A small network was shown many inputs. Here are its activations along a few directions, one row for each input.
Each table varies a few parts of the input and shows all the possible inputs, shuffled.
A made-up example of a description, with smaller parts first: one of 6 places along a line, together with either a single point or one of 9 places around a ring or (one of 3 separate values, together with one of 5 places around a ring).
Shared parts are said once, and a part with two or three values counts as separate values.
(in the rows, 128 means zero)

Table:
row 1: [157  84 165  83 159 119 210 109 133 116  91 113  49]
row 2: [106  94 144 133 130  93 100 119 125 136 138 114 138]
row 3: [102 101 143 138 123 101 101 118 129 130 140 114 129]
row 4: [137 154 115 146 121 132 120 147 117 123 118 140 127]
row 5: [103 102 150 126 115 106  97 128 130 142 151 106 125]
row 6: [141 140 146 117 109 169 106 140 113 120 139 139 123]
row 7: [133 161  91 123 131 155 146 118 132 116 131 139 168]
row 8: [147 145 140 134 114 144  97 133 122 123 124 137 113]
row 9: [ 99 105 116 145 140  83 120 131 119 140 133 113 149]
row 10: [102  95 152 122 124  98  97 126 119 149 145 111 134]
row 11: [139 130 149 131 106 128  87 144 130 151 135 138  99]
row 12: [ 99 113 113 149 133  92 120 130 127 135 138 108 138]
row 13: [147 132 154 114 105 168 122 103 117 129 148 123 150]
row 14: [143 139 149 115 106 163 117 116 108 123 147 137 138]
row 15: [150 131 145 125 113 164 124  94 120 118 140 127 153]
row 16: [150 141 139 125 116 159 117 107 114 114 141 136 140]
row 17: [110 129 120 158 139  99 117 143 133 134 133 126 129]
row 18: [132 138 114 154 122 114 113 148 127 141 119 145 116]
row 19: [131 165  93 131 129 137 125 146 142 124 115 140 142]
row 20: [140 149 113 138 122 149 140 119 107 116 134 140 153]
row 21: [129 151  99 124 127 158 155 105 134 119 126 135 182]
row 22: [132 161  89 125 133 159 135 144 139 112 125 140 154]
row 23: [141 105 118  80 175 112 240 122 153 117  81 115  77]
row 24: [100 139 101 143 146 102 124 143 156 132 128 130 146]
row 25: [144 145 148 123 106 148  94 142 119 133 132 134 109]
row 26: [137 129 141 143 115 125  92 134 128 139 122 147 103]
row 27: [146  93 137  97 168 110 234 121 124 119  82 116  61]
row 28: [ 86 120  96 136 137  94 130 131 150 131 130 116 159]
row 29: [115 118 147 146 131 110  97 129 136 131 137 128 116]
row 30: [126 150  93 139 130 117 118 148 153 141 117 144 132]
row 31: [140 152 108 140 127 156 127 144 114 115 129 136 136]
row 32: [113 118 155 135 123 114  94 138 133 142 145 124 113]
row 33: [150  83 175  73 149 123 209 118 127 125  97 114  48]
row 34: [139 140 119 138 120 153 148 107 114 120 133 131 167]
row 35: [ 93 116  96 130 147  87 126 131 146 139 131 111 165]
row 36: [147 140 136 127 118 166 107 132 120 111 134 138 125]
- What do these inputs look like to the network? => one of 4 places along a line, together with either a single point or one of 8 places along a line
- The inputs of row 5 and row 12 match in every part but the place on the line of 4. If row 6 is changed in the same way as row 5 into row 12, which row does it become? => row 31
- List by row number the other rows that have the place on the line of 4 in common with row 15. => row 1, row 2, row 3, row 8, row 16, row 26, row 29, row 36
- List by row number the other rows that have the place on the line of 4 in common with row 35. => row 7, row 19, row 21, row 22, row 23, row 24, row 28, row 30

Table:
row 37: [107 129  92 131 153  94 144 150 147 127 110 124 124]
row 38: [126 110 152 145 129  92 105 149 128 146 121 130  75]
row 39: [164 146 133  94 124 176 166 121 132 117 114 140 113]
row 40: [115  87 166 126 127 100 116 114 111 143 143 108 112]
row 41: [116 100 161 114 125 100 107 133 139 149 133 115  95]
row 42: [164 135 141 106 125 175 176 102 104 111 124 132 132]
row 43: [ 96 174  76 177 105 132  47 139 132 130 157 142 222]
row 44: [163 137 141 107 125 177 174 103 113 108 123 129 126]
row 45: [115  87 166 128 125 102 114 117 121 140 142 105 106]
row 46: [154 197 111 152  79 211  69 129 107 112 157 167 193]
row 47: [105 108 104 130 148  98 154 114 129 128 124 110 156]
row 48: [101 114 103 125 152  98 150 122 147 125 122 116 148]
row 49: [115 133  90 151 151  90 146 150 145 134 105 132 119]
row 50: [161 138 140 100 127 176 169 109 123 106 117 137 125]
row 51: [111  91 166 121 130 100 112 123 130 141 140 114 104]
row 52: [173 158 125 125 128 168 165 136 120 115 102 154  95]
row 53: [104 111 103 131 149  98 152 114 138 124 125 108 150]
row 54: [166 155 129 107 129 173 165 139 123 112 108 145 100]
row 55: [109 149 138 173  81 135   7 142 115 145 177 140 176]
row 56: [105 122  97 118 148  97 146 131 156 133 116 118 139]
row 57: [118 107 154 127 130  96 105 151 130 143 128 122  79]
- What do these inputs look like to the network? => one of 3 separate values, together with either a single point or one of 6 places along a line
- The inputs of row 57 and row 37 match in every part but the choice among 3 separate values. If row 51 is changed in the same way as row 57 into row 37, which row does it become? => row 48
- Change only the choice among 3 separate values in row 40. List by row number the other rows that result. => row 42, row 47

Table:
row 58: [156  83 190 114 131 112 165 129  97 125 115 124  45]
row 59: [114  51 208  90 143  80 137 120 129 142 120 104  49]
row 60: [137 156 118 161 110 147 110 101 118 129 151 139 184]
row 61: [146 159 134 156  77 165  74 122 122 127 151 150 153]
row 62: [121 134 101 142 157  96 166 152 141 118 110 123 103]
row 63: [175 107 153 100 139 151 184 103 130 113  97 128  84]
row 64: [119 133 135 174  94 123  52 142 101 126 148 134 138]
row 65: [121 166  80 133 127 179 127 127 123 105 141 146 198]
row 66: [177 106 189  95 122 157 178 106 116 120 111 143  61]
row 67: [123 154  82 154 127 144 120 119 137 117 132 153 186]
row 68: [100 112 170 136  95 100  15 154 137 169 172 124 116]
row 69: [104 142  75 157 154  90 142 152 132 135 102 128 152]
row 70: [ 76 106 137 158 126  71  77 116 132 158 165  98 170]
row 71: [ 79 101 119 119 169  63 138 142 174 134 115 103 108]
row 72: [ 79 105 153 153 101  91  32 135 135 150 159 111 141]
row 73: [163 161 153 136  80 171  40 134 122 132 149 165 134]
row 74: [180 113 186  69 120 184 177 113 101  96 114 139  77]
row 75: [156 141 107  79 140 169 215 115 125 115 110 126 113]
row 76: [155 133 112 103 144 137 208 104 139 131  98 130 100]
row 77: [130 173  69 114 138 163 162 140 138 112 110 141 182]
row 78: [113 134 119 181 122 105  97 123  98 136 155 120 167]
row 79: [144 151 100 120 149 136 171 127 160 103 101 144 122]
row 80: [129 164  74 137 142 131 156 129 152 128  98 146 169]
row 81: [136 143 155 160  91 134  35 158 103 149 159 145 114]
row 82: [ 71 108  87 131 155  52 123 150 167 151 118 108 155]
row 83: [167 177 151 116  72 204  56 145 109 126 164 156 145]
row 84: [147  88 157 123 154 113 170 123 110 124  98 108  67]
row 85: [112  58 170 100 154  80 159 124 146 151 121  86  67]
row 86: [128 106 113 120 161  94 186 124 118 130  96 114  85]
row 87: [146 163  97  98 145 168 178 135 146  89 109 138 135]
row 88: [ 92  75 128  97 165  60 167 120 152 151 109  93  88]
row 89: [ 60 105  99 154 142  72  95 139 153 154 155 111 169]
row 90: [139 171 118 140 107 178 117 107 104 117 157 131 198]
row 91: [175 127 154  83 134 187 199 111 117 111 110 118  95]
row 92: [ 95 135  86 176 143 105 107 139 117 128 133 132 168]
row 93: [145 167 131 132  78 196  73 128 107 105 154 146 168]
- What do these inputs look like to the network? => one of 4 places along a line, together with one of 9 places along a line
- Change only the place on the line of 4 in row 61. List by row number the other rows that result. => row 64, row 72, row 93
- Change only the place on the line of 9 in row 80. List by row number the other rows that result. => row 60, row 61, row 63, row 66, row 67, row 73, row 76, row 79
- Change only the place on the line of 4 in row 59. List by row number the other rows that result. => row 58, row 66, row 74
